A small network was shown many inputs. Here are its activations along a few directions, one row for each input.
In each table, some parts of the input vary, and every possible input appears once, in random order.
A made-up example of a description, with smaller parts first: values(2) and (point or ring(9) or (line(6) and ring(8))).
Shared parts are said once, and a part with two or three values counts as separate values.

Table:
R1: [ -3.2 -20.8 -21.4 -29.1  29.1 -33.2 -14.9  27.8  11.4  24.8   7.6]
R2: [  4.7 -17.6 -17.2   7.2 -43.7 -26.4  13.8  -6.4  -3.4  20.7  -1.1]
R3: [ 15.3  17.1 -20.6  45.7 -46.7  10.8   7.9  17.5 -25.7   2.0  21.4]
R4: [ 33.4  20.3 -43.2  30.8   7.2  -0.9 -32.1  43.9 -19.2   8.8  18.5]
R5: [ 64.1  12.0   1.3  58.1  27.8  55.1   4.3 -18.7 -15.6  34.5  -9.6]
R6: [-38.0   3.8  13.8   1.3 -29.5  30.8  -7.9  15.6   5.4 -44.7 -10.4]
R7: [ 60.0  -9.0  -4.2  -0.2  27.6  22.8  21.4 -44.4  18.1  49.3 -24.6]
R8: [-27.1 -25.8  -0.5 -13.2 -25.9 -24.9  22.9  -4.0   8.7  21.3   1.8]
R9: [-17.3   8.8  10.1 -11.8  17.1  11.5 -24.8  37.7  -1.7 -48.6 -11.5]
R10: [-36.6   8.7  22.5 -26.6  -1.2 -15.6  -9.1  12.7  15.7 -13.0   0.2]
R11: [-53.5   3.2  19.8 -19.0 -24.2   0.6   0.1   0.4  15.8  -2.8  -3.2]
R12: [  8.2  -7.5  39.9 -14.2  39.8  81.6 -20.7 -34.0 -16.0 -22.4 -25.9]
R13: [-10.9 -17.1   0.7 -20.3  -2.4 -41.0  11.7   7.4  10.1  12.0   5.5]
R14: [ 22.1 -10.5 -15.7   1.4 -21.5 -42.4   1.6   4.2  -0.8  12.9   1.3]
R15: [-58.6  18.3  14.9 -17.9 -21.3  -1.3  11.2  -8.7   2.1  -2.3 -18.8]
R16: [ 38.0  21.2 -27.8  36.1  -7.4  -4.3 -15.1  37.1 -24.0   1.9  15.7]
R17: [-10.5   1.5  37.6 -24.1  34.7  23.2  -3.5 -57.5  18.0 -11.0  19.5]
R18: [ 32.2  21.4 -18.4  40.2 -26.4  -5.9  -3.9  26.7 -23.7  -4.7  20.8]
R19: [-28.9   6.5  18.2 -32.5  18.9 -16.0 -15.8  24.3  10.8  -6.3  -2.7]
R20: [ 16.0 -16.9   5.6 -15.6  35.1  -3.4  28.0 -56.0  29.6  15.4  21.0]
R21: [-28.9   3.3   0.0 -34.5  32.1  -8.7 -33.7  34.6  11.9  -0.7   4.4]
R22: [ -0.5  -2.1 -22.4   8.0 -39.9 -28.4  25.4 -15.5 -19.1  22.2 -15.5]
R23: [ 33.4 -17.2  10.2 -35.5  37.4  30.1  34.0 -42.6  21.1  43.5  -9.1]
R24: [-20.0   4.4  -7.8 -15.2  30.9  19.0 -42.2  47.3  -0.8 -42.5  -4.0]
R25: [  3.0   2.7  39.7 -45.2  38.8  55.4  -0.1 -45.7   5.0  17.9 -11.8]
R26: [-24.3   9.3  14.1  -7.4  -4.6  14.2 -18.0  26.3   4.4 -56.0  -8.4]
R27: [ -6.4  -4.6  33.5   4.5  34.5  51.3 -22.1 -45.3  -0.9 -52.3   6.0]
R28: [-43.2  18.5   6.8   1.5 -26.6  29.9   3.3   6.1  -8.5 -45.1 -26.3]
R29: [-43.8   3.9  27.5 -17.9  -8.8 -12.4   2.0   4.5  12.6 -13.0  -2.7]
R30: [ 26.3 -10.9 -42.8  -8.5  11.4 -34.1 -27.5  22.6   3.7  26.8   0.3]
R31: [ 51.1  11.9  -4.0  75.4  20.4  27.2   2.0 -29.8  -6.2   4.7  25.7]
R32: [-18.5 -21.8   4.3 -11.1  -9.6 -38.8  23.6  -0.9   6.3  11.8   3.8]
R33: [ 28.0  -9.6 -24.6  -5.1  -2.6 -41.1 -10.2  14.6  -0.7  19.8  -3.4]
R34: [ -2.8 -19.4  -3.5 -26.1  15.6 -39.7   3.0  19.1   8.5  18.7   2.9]
R35: [-29.0   4.3  21.0   3.7 -13.7  18.7  -7.4  20.7   1.2 -56.2 -10.3]
R36: [ 26.5  17.0 -16.1  51.4 -32.7   0.6   6.6  21.9 -28.1  -4.8  20.7]
R37: [ 10.9  29.6 -23.4  47.1 -43.7   9.2  20.2   9.8 -40.9   3.2   7.3]
R38: [ 15.0 -14.5 -13.2  11.3 -27.3 -39.3  14.6  -2.8  -5.6  12.3  -0.5]
R39: [ 46.0 -12.2  -7.6  20.2  23.2  -7.6  16.8 -56.9  26.5  19.8   8.9]
R40: [-32.2 -10.2  -7.3 -12.7 -22.0 -26.8  34.3 -13.6  -5.9  22.3 -13.5]
Q: What do these inputs look like to the network?
A: line(5) and (values(2) or line(6))
Q: Changing only the line(5) part turns R3 into R11. The same change can be made to R4. Which row results?
A: R21
Q: Which other rows does R25 become when the values(2) part takes its other values? List them by row number.
A: R17
Q: Which other rows does R8 become when the line(6) part takes its other values? List them by row number.
A: R1, R13, R32, R34, R40
Q: Which other rows agree with R28 in the line(5) part? List them by row number.
A: R6, R9, R12, R24, R26, R27, R35

Table:
R41: [-80.8   8.7  19.8 -30.1 -39.7 -11.3  -6.7  35.1  -0.8 -42.2  -9.8]
R42: [ 45.1  12.0 -22.6  52.7 -19.3  -6.4   6.6  18.5 -18.1  11.7   9.3]
R43: [ 49.8  -9.5 -27.8  16.6   2.0 -29.2  29.8 -19.8   1.5  70.0  12.0]
R44: [-64.0  -3.9  11.4 -36.3  -8.6 -17.7 -22.5  40.4   7.2 -36.7  -8.8]
R45: [ 36.4  24.3 -33.4  49.0 -13.9   4.1 -12.2  23.0 -30.4   8.1  17.2]
R46: [ 50.1  -0.2 -34.9  42.4 -16.3 -19.2  15.8 -12.3  -8.2  29.7   8.4]
R47: [  7.4  -9.4  52.4 -40.4  69.4  84.7   0.8 -72.2  24.0  -0.6 -27.2]
R48: [ 47.4  -1.9 -32.6  45.0 -21.4  -9.7  10.0   5.3 -19.2  17.7  13.6]
R49: [-21.8 -10.3  71.3 -46.7  74.5  71.4  -3.6 -78.0  35.7 -26.0  -6.4]
R50: [ 57.0 -12.6 -28.5  24.9  -5.4 -31.5  18.3 -19.9  -6.1  47.8  10.2]
R51: [-72.5   4.4  13.7 -33.1 -21.8 -14.9 -11.6  38.1   3.1 -42.5 -12.3]
R52: [-54.1  -1.7  11.2 -43.9   0.6 -20.2 -24.7  41.7  11.4 -37.0  -6.2]
Q: What do these inputs look like to the network?
A: values(2) or line(4) or line(6)
Q: List by row number the other inputs of the same sort as R49.
A: R47

Table:
R53: [ 39.8  -7.1 -35.1  25.7 -18.0 -35.1  24.8  -3.8  -6.8  42.4   0.9]
R54: [ 74.0  18.2  -5.0  63.8  27.2  47.1   0.8 -32.2 -13.0  10.0  18.9]
R55: [ -7.5 -23.6  59.6 -76.4  97.4  61.9  -7.1 -71.7  46.2   5.9 -22.3]
R56: [-32.3  -7.8 -12.3 -12.4 -21.4 -46.1  -5.0  43.2   0.9  -8.4   9.8]
R57: [-63.7 -13.1  66.3 -58.2  24.8  38.2  14.2 -60.5  32.2 -30.0 -17.7]
R58: [ 63.1  -5.2 -27.3  45.2 -11.6  -2.8  19.8 -17.8 -10.8  39.4   6.6]
R59: [-35.8   1.3  -2.5 -13.7 -17.9 -27.2 -20.2  42.8   4.5 -37.7   3.0]
R60: [-54.9  13.6  16.7 -13.5 -15.7   2.4 -27.7  46.6  -9.0 -54.4 -10.3]
R61: [-14.6  -0.9 -28.7  -2.3 -26.3 -52.7  -1.8  26.4  -3.3  15.9   6.8]
R62: [ 76.3   2.9 -25.2  44.9   5.9  20.3   9.0 -32.1 -21.6  33.7  13.6]
R63: [-59.2  25.4  17.0  -6.9 -18.0  40.0 -27.6  44.4 -15.0 -61.4 -15.4]
R64: [ 14.9  -3.6 -23.5   3.8 -26.4 -45.9  20.8  14.8  -4.2  44.7   5.9]
Q: What do these inputs look like to the network?
A: values(2) or line(10)
Q: A walk changes only the line(10) part. It starts at R63 and steps to R60. List the rest of the walk in order.
A: R59, R56, R61, R64, R53, R58, R62, R54

Table:
R65: [-11.8   9.3  35.0  -9.7  23.3  59.9 -14.8 -12.8  -5.9 -30.0 -12.7]
R66: [ 37.3   5.0 -32.5  38.5 -27.8  -8.1  24.5 -21.9   1.1  21.6   4.1]
R67: [ 44.9   0.5  -9.9  28.4 -15.9 -11.5  26.2 -33.8 -21.0  38.0  13.8]
R68: [-15.7   3.2  30.8  -4.8  36.7  54.8 -21.1 -19.6   3.9 -35.3  -1.1]
R69: [ -9.6  20.0  26.7 -13.5  16.8  67.8  -4.6  -9.4  -6.5 -23.4 -22.8]
R70: [-73.6  -6.0  29.3 -62.6 -11.4   3.6   3.3   9.7  16.9 -13.5 -30.4]
R71: [-77.1 -15.4  30.2 -57.1  10.1  -9.8  -6.6   0.2  24.9 -28.6  -8.5]
R72: [-74.8 -13.6  35.8 -59.1  -3.9  -5.7  -5.1   4.6  14.9 -21.5 -20.6]
R73: [ 20.3  -4.5 -26.4  39.5 -45.6 -26.8   8.7  39.6 -20.3 -17.9   5.0]
R74: [-65.4  -9.1  35.1 -63.6  22.5 -21.3  -9.4  -1.4  35.9 -42.5  -3.1]
R75: [ 18.6  21.8 -13.0  50.6 -32.6 -21.9  14.1  25.1 -11.4  16.3  19.1]
R76: [  8.1  19.5 -47.5  11.1 -20.2 -38.0 -40.2  75.5 -21.3   2.5   8.1]
R77: [ 68.7 -22.3 -16.2   9.0  14.1 -15.6  11.9 -31.1   6.6  54.6   2.4]
R78: [ -6.6   4.7  38.1  -9.8  47.7  42.9 -29.8 -20.2  19.9 -46.4   5.4]
R79: [  3.1   7.8 -35.1  34.6 -33.8 -28.7  -9.7  54.4 -28.3  -6.2  14.7]
R80: [ 60.9 -15.1 -28.3   3.3  42.6 -18.6  14.3 -17.4   8.3  62.5  -5.0]
R81: [ 19.9   6.0 -30.5  48.9 -28.7 -17.8  19.2 -13.7 -17.6  19.2   4.6]
R82: [ 53.1 -11.7 -21.7  16.4   6.4  -5.2  19.0 -28.0   0.0  50.4  27.2]
Q: What do these inputs look like to the network?
A: (values(2) and line(4)) or line(10)
Q: Which other rows does R78 become when the line(4) part takes its other values? List them by row number.
A: R65, R68, R69
Q: Which other rows does R68 become when the values(2) part takes its other values? List them by row number.
A: R71

Table:
R83: [-29.3  -5.4 -10.8 -13.1 -25.8 -39.1   4.2  20.3   3.9  -2.6   1.0]
R84: [ 22.1  11.8 -13.1  25.8  -2.3  11.7  -4.4   1.5 -12.1   2.7   2.5]
R85: [ 23.3  -6.8 -15.9   2.0   2.5 -17.9  11.0 -11.4   3.2  29.6  -0.9]
R86: [-23.7  10.6  -5.2   7.2 -27.9 -13.2 -11.2  31.1 -10.6 -26.6   1.1]
R87: [-58.1   0.7  52.8 -45.6  31.3  52.4 -21.9  -6.8  18.1 -60.2 -21.5]
R88: [31.0  8.4 -5.9 31.9  7.9 19.3 -1.2 -9.2 -8.0  1.3 10.7]
R89: [ 35.2 -10.1  -7.0   8.1  13.0 -11.9  13.1 -22.7   6.8  29.5   7.7]
R90: [  7.0  -9.7 -13.2  -4.8  -5.8 -21.8   2.9   6.4   0.4  17.4   2.8]
R91: [ 32.6   5.7  -3.3  32.4   4.4  29.6   6.1 -19.6 -12.9   7.8   4.5]
R92: [-10.8  -4.9 -11.0  -8.1 -15.6 -32.1   7.5  21.2   4.4  13.6   0.4]
R93: [  8.7   9.2 -10.3  17.8  -8.8   7.4 -10.0  16.8 -15.9 -11.0   5.2]
R94: [ -7.5  13.8  -6.2  15.2 -20.1  -5.9  -7.4  32.3 -11.9 -12.2   1.9]
R95: [ 38.5 -12.4  -4.2   6.0   9.6  -2.1  20.4 -34.2   3.6  37.3   0.8]
R96: [-69.0 -10.7  53.5 -74.8  37.6  23.6  -9.0 -25.7  30.9 -26.4 -16.1]
Q: Changing only one part turns R90 into R93. The same change can be made to R92. Which row results?
A: R94
Q: What do these inputs look like to the network?
A: values(2) and (point or line(6))
